Each row below is a small network's average activation on inputs in which a field has the value named, seen along a few directions.
Values that are neighbours, or in one group, have similar rows; names and order tell nothing.
Strong random noise was added to every row along 6 fixed directions; ignore it. To show where, here is one row again and again, with new noise each time:
[-161   30   49 -121   94  213  -18   72  -20 -157  -48  -95  -70   23
  112  -17 -129   50   36  -89]
[ 223   23 -183 -173 -175   43  -86  310  164  122  -37  -85   -2  249
  344   99 -142  203 -136 -186]
[-238   26 -343  165 -189  109   53  217  195   69 -187 -242  204  323
   56  -29  410    1 -221 -175]
[ 548   78  105   27 -110 -364  269  108  146  113   44   15  239 -430
 -135 -176  198  239 -262  382]
[ 206 -138 -316  -16 -307   -7  -66  304  264  412  -99   62  102  215
  338  -73  163  120 -449  -79]
[  13  -66 -105    2  -14  286  245 -130   77  175 -121 -168  151 -161
   10 -473  165  308 -166   98]
[  36 -147  219  -86   42 -111 -122  160   17   60   32  360 -123 -268
  134    2  -71 -182 -313  195]
[ 768  121   31 -267 -138 -266  -30  230   56    2  160    7   47  -43
  257  104 -290  418   24   55]


Field SUTU:
siv: [  89  210 -194  -81  -77  -69  -49 -102  -11 -204  170 -356  135  371
  132  131   67  199  321 -413]
viz: [ -56   76 -342  -35 -132 -318  -55  572  453  101  -45 -297   32  448
  142  448  164  -33 -258 -444]
tetim: [-289  182  -17   62  -15 -128 -213   78  -15 -274 -172  260  -58  235
 -123  199 -114 -285  215  -87]
roke: [ 325  281 -349   40 -284 -262  108  193  207  100 -202 -256  194  288
  -44  142  -76  231  198 -221]
sipi: [ 147  -18  224   98   23  -14  145 -270 -161 -235  376  366  216 -248
 -175 -394   26  -54   13  417]
livat: [-387  459  179 -228  138  -18   28  161   34 -381   52 -255 -165   19
 -138  202 -372 -125  224 -226]
fev: [ -42 -219  126  311 -173  -31 -204 -315 -280  -35  -71  738   -1 -192
  -16 -478  225  -16  -74  420]
gen: [ 177 -234  -60 -334  -30  241  -34   18  169  440   49  206 -257  -38
  425 -230 -530  151 -333 -183]
tada: [-181 -232 -143  238 -124  283  -26 -240   44  507 -168   83  -85  130
  -15 -114  158 -184 -148   59]
gusun: [ 754  199  149  -70 -249 -381  158  159   77  319    3   18   25 -203
   71  171 -408  204  -89  263]
nibo: [ 489  -70  313 -136  137 -316  -73 -106 -116   -4  312   32   33 -301
    6   57   29  171    1  194]
temor: [ 268 -103 -349  153 -165   98  297  -14  228  494 -254 -112   92  -18
 -208 -306  182  226 -129  231]
koze: [ -20  -82  -99 -109   79   68   85  -60  -26  102  136 -301  -50  168
  -41  222 -109   39  215 -288]
femo: [ 272   99 -257  193  -69  -59    1   13   -8   12  -46 -274   87  272
 -101  273  175  151  295  -35]
lotu: [ 626 -247 -204 -152  -90  188  266 -309   47  634   55 -274  284 -232
  186 -470  158  675 -151   80]
letot: [  33 -222  -25 -100  -28   40 -209   18  -83  181   66   93 -240  102
  199  322 -185 -187  -18 -164]
SUTU is arranged as a line.
Which values are neighbours of nibo? Give them in the order they are listed.
Answer: viz, lotu
Which values are neighbours of fev? Give them in the order they are listed.
Answer: tetim
Which values are neighbours of livat? Give them in the order they are listed.
Answer: sipi, gen
Which values are neighbours of letot? Give them in the order they are listed.
Answer: koze, femo
